Each row below holds a small network's activations on one input, seen along a few directions.
Each table varies a few parts of the input and shows all the possible inputs, shuffled.
A made-up example of a description, with smaller parts first: ring(5) and (point or (values(2) and line(4)) or line(9)).
Shared parts are said once, and a part with two or three values counts as separate values.
In the rows, zero is written as 128.

Other details of the inputs shift rows strongly along two fixed directions, in all tables alike. That doesn't count.

Rows:
row 1: [101 123 161  81 143  77 189 157 136 191 145]
row 2: [185 114 171 124 144 152  96  44 157 159 122]
row 3: [167 115  89 157 112 186  95 139  79  47 136]
row 4: [140 123  77 176 104 172  72 112 118  50 111]
row 5: [117 124 183  70 156  86 185 130 141 217 148]
row 6: [187 120 175 118 151 147  91  40 160 167 122]
row 7: [116 122 149 109 131 105 166 158 116 150 142]
row 8: [ 27 120 104 144  97  66 179 196 152 115 121]
row 9: [100 150 158  88 148  75 182 163 131 197 141]
row 10: [ 99 118 162  79 142  79 188 155 137 191 150]
row 11: [113 140 102 117 126 120 144 166 107 120 138]
row 12: [205 145 164 104 169 158 102  77 111 167 134]
row 13: [152 138  93 191 108 183  78 137 124  51  93]
row 14: [ 91 130 117 151 113 109 131 143 141 115 115]
row 15: [ 30 112 111 147  91  66 182 197 152 114 123]
row 16: [122  98  69 157  88 172 122 173  81  32 143]
row 17: [160 131  74 149 114 186  85 137  81  53 137]
row 18: [122 133 155  97 147 103 164 145 122 171 140]
row 19: [143 136  83 183 102 171  71 116 116  51 110]
row 20: [143 137  76 181 105 170  71 115 119  51 111]
row 21: [203 131 164  98 163 164 105  71 114 168 140]
row 22: [179 126 167 121 150 150  87  45 154 160 119]
row 23: [216 155 176 113 172 170 107  99 118 168 117]
row 24: [119 122  58 157 100 166 111 177  76  37 134]
row 25: [ 95 125 161  79 145  80 185 155 134 192 147]
row 26: [ 25 129  90 137  96  65 171 194 157 120 125]
row 27: [ 99 124 148 117 131  94 147 116 165 171 123]
row 28: [141 120  94 183 100 174  77 114 114  46 110]
row 29: [182 138 158 123 150 149  87  47 157 165 119]
row 30: [ 75 118 162 106 130  71 174 128 175 189 127]
row 31: [121 132 162 100 144 103 164 146 119 170 139]
row 32: [203 134 167  98 164 161 104  72 112 164 135]
row 33: [ 89 120 113 142 111 110 134 138 146 112 117]
row 34: [ 44 130 112 115 113  69 199 224 113 135 141]
row 35: [ 91 137 102 142 113 107 128 140 148 117 116]
row 36: [109 125 109 116 125 123 144 164 106 118 142]
row 37: [146 113  89 181 100 173  80 113 120  44 114]
row 38: [186 124 167 123 148 147  91  46 156 159 117]
row 39: [204 141 159  98 162 163 103  72 116 169 140]
row 40: [183 146 191 108 172 124 102  42 167 209 115]
row 41: [ 23 119  95 137  97  67 173 193 155 119 125]
row 42: [123 135  57 162 101 164 110 181  77  38 134]
Each input here is: values(2) and (point or (line(4) and line(5))).
Changing only the values(2) part turns row 34 into row 14. The same change can be made to row 10. Which row results?
> row 6
Changing only the values(2) part turns row 38 into row 1. The same change can be made to row 22. Which row results?
> row 25
Change only the line(4) part in row 9. List by row number the other rows that result.
> row 7, row 31, row 34

Rows:
row 43: [ 86 133 117 148 114 104 153 172 151 119 112]
row 44: [191 153 147 100 157 148 107  83 124 168 138]
row 45: [184 122 162 102 152 142 111  87 111 145 142]
row 46: [ 84 141 161 110 138  65 177 150 171 198 115]
row 47: [187 119 161  88 159 161 115  81 128 172 136]
row 48: [139 117 139 131 124 136 111  97 142 125 123]
row 49: [123 129  74 141 115 166 118 174  98  73 126]
row 50: [ 93 112  73 163  92 143 108 135 112  53 128]
row 51: [152 136  90 168 115 172  66 108 112  66 115]
row 52: [148 112  95 165 108 174  73  98 114  60 127]
row 53: [ 69 120 179  85 135  55 215 183 134 201 147]
row 54: [171 145 154 129 149 142  96  78 144 155 113]
row 55: [ 64 131  82 140 106  95 166 218  96  83 135]
row 56: [136 119 176 111 144 104 144  93 166 188 124]
row 57: [ 59 132  89 152  96 109 175 233  90  75 134]
row 58: [162 153 156 117 158 129 100  62 144 175 121]
row 59: [166 108 112 166 110 180  85 101 128  65 115]
row 60: [ 92 121 137  87 131  79 183 152 139 181 154]
What is each input in this table made of?
> values(2) and (line(4) or line(5))
Changing only the values(2) part turns row 47 into row 49. The same change can be made to row 53. Which row results?
> row 57

Rows:
row 61: [127 102 121 144 118 156 100 108 118  90 125]
row 62: [151 131  69 151 106 165 105 142 115  68 135]
row 63: [ 59 131 115 151  96  71 184 209 142 113 124]
row 64: [ 57 126 121 153 112  94 157 186 132 109 106]
row 65: [168 117 187 112 147 115 119  57 144 174 137]
row 66: [ 93 152 155  85 155  81 170 152 167 210 122]
row 67: [ 75 138 162  90 149  74 166 131 156 208 127]
row 68: [168 126 151 118 147 155 119 104 146 155 120]
row 69: [181 118 178 101 163 153  92  41 140 177 127]
row 70: [151 116 100 131 128 178  74  87 112  90 130]
row 71: [ 32 118  93 164  80  74 172 203 122  79 131]
row 72: [169 115 174  93 156 142 123  73 150 184 128]
row 73: [ 71 137  80 157  91  98 158 206 127  83 127]
row 74: [144 145 108 158 122 139  97 119 114  94 119]
row 75: [ 47 107  96 121 107  98 155 172 130 113 135]
row 76: [ 58 133  76 147 100 114 153 212 129  89 117]
row 77: [155 129 194 118 157 131 113  67 144 181 114]
row 78: [138 118  98 136 114 142  99 104 114  93 143]
row 79: [ 38 108  86 109 103  91 182 200 140 120 137]
row 80: [150 143  79 160 126 186  65 116 102  63 108]
row 81: [150 111 126 155 118 168 116 133 130  92 113]
row 82: [171 105  95 162 100 178  90 107 107  52 134]
row 83: [146 148  72 157 109 158  95 144 112  68 126]
row 84: [100 136  95 143 109 115 124 140 117 102 135]
row 85: [117 131  78 152 114 169  86 127 104  69 121]
row 86: [ 87 131 148  78 142  59 170 121 156 202 152]
row 87: [ 72 117  82 115 100  92 169 178 133 112 149]
row 88: [180 138 181 111 166 153  89  47 138 181 117]
row 89: [153  99 131 153 120 175  83  86 114  81 120]
row 90: [199 143 188 117 166 158  98  68 150 179 108]
row 91: [ 89 138 174 105 138  57 173 126 155 199 135]
row 92: [ 61 149 160  90 154  54 181 158 163 216 117]
row 93: [ 83 111 175  94 127  49 206 148 168 199 142]
row 94: [188 120 123 163 115 172 100 108 123  83 125]
row 95: [137 137  95 177 108 147  94 132 106  61 116]
row 96: [ 87 124 169  90 141  76 211 203  95 172 151]
row 97: [147 127  95 132 126 171 108 134 127 101 123]
row 98: [101 112 102 139 104 114 128 134 120  96 142]
row 99: [142 154  92 146 127 140  93 119 113  97 123]
row 100: [126 129 100 173 115 163  90 137 108  63 103]
row 101: [138 123 108 175 108 171 100 148 117  62 104]
row 102: [ 54 101  73 131  92 117 161 196 126  84 133]
row 103: [209 160 166 110 163 144  96  63 145 183 126]
row 104: [144 112  75 146  99 160 105 128 109  64 141]
row 105: [199 147 180 112 168 159  95  68 148 182 110]
row 106: [218 145 178  75 182 165 115  87  79 183 152]
row 107: [163 135 111 157 120 161  79  88 107  88 128]
row 108: [145 129 163 128 145 142 106  83 133 150 116]
row 109: [126 155 134 121 142  98 130 119 137 160 125]
row 110: [161 148 177 112 169 130 108  78 145 187 108]
row 111: [165 128 122 119 137 167 124 154  58  98 149]
row 112: [210 151 184 120 160 141 102  63 148 179 121]
row 113: [ 72 112 111 138 106 109 173 196 143 113 121]
row 114: [132 106  95 162  98 149  98 117 106  57 137]
row 115: [215 139 173 109 159 148 110  62 149 182 132]
row 116: [ 93 105 183  92 138  81 186 135 166 197 128]
row 117: [114 145 162  54 167  85 193 171  99 209 161]
row 118: [128 139  73 155 107 153  89 123 101  66 134]
row 119: [117 117  88 163  92 136 138 172 123  68 130]
row 120: [ 95 132 184  69 157  67 214 187 105 207 155]
row 121: [174 124 104 142 128 190  89 113 122  94 119]
row 122: [ 60 127  87 127  99  79 188 209 142 121 140]
row 123: [180 123 169  97 149 126 126  69 148 181 141]
row 124: [ 92 108 175  87 140  82 184 136 166 199 131]
row 125: [145 137 123 169 119 137 102 119 116  88 114]
What is each input in this table made of?
> line(5) and (point or (values(2) and ring(6)))
Changing only the line(5) part turns row 109 into row 125. The same change can be made to row 67. Which row results?
> row 77
Changing only the line(5) part turns row 107 into row 71. The same change can be made to row 68. Which row results?
> row 81
List by row number the other rows that have the line(5) part in common with row 120.
> row 61, row 82, row 90, row 91, row 95, row 100, row 108, row 112, row 113, row 114, row 119, row 124
Change only the values(2) part in row 97. List by row number the other rows that result.
> row 62
Change only the ring(6) part in row 99. List by row number the other rows that result.
> row 62, row 83, row 86, row 87, row 118
Change only the values(2) part in row 73. List by row number the other rows that result.
> row 105
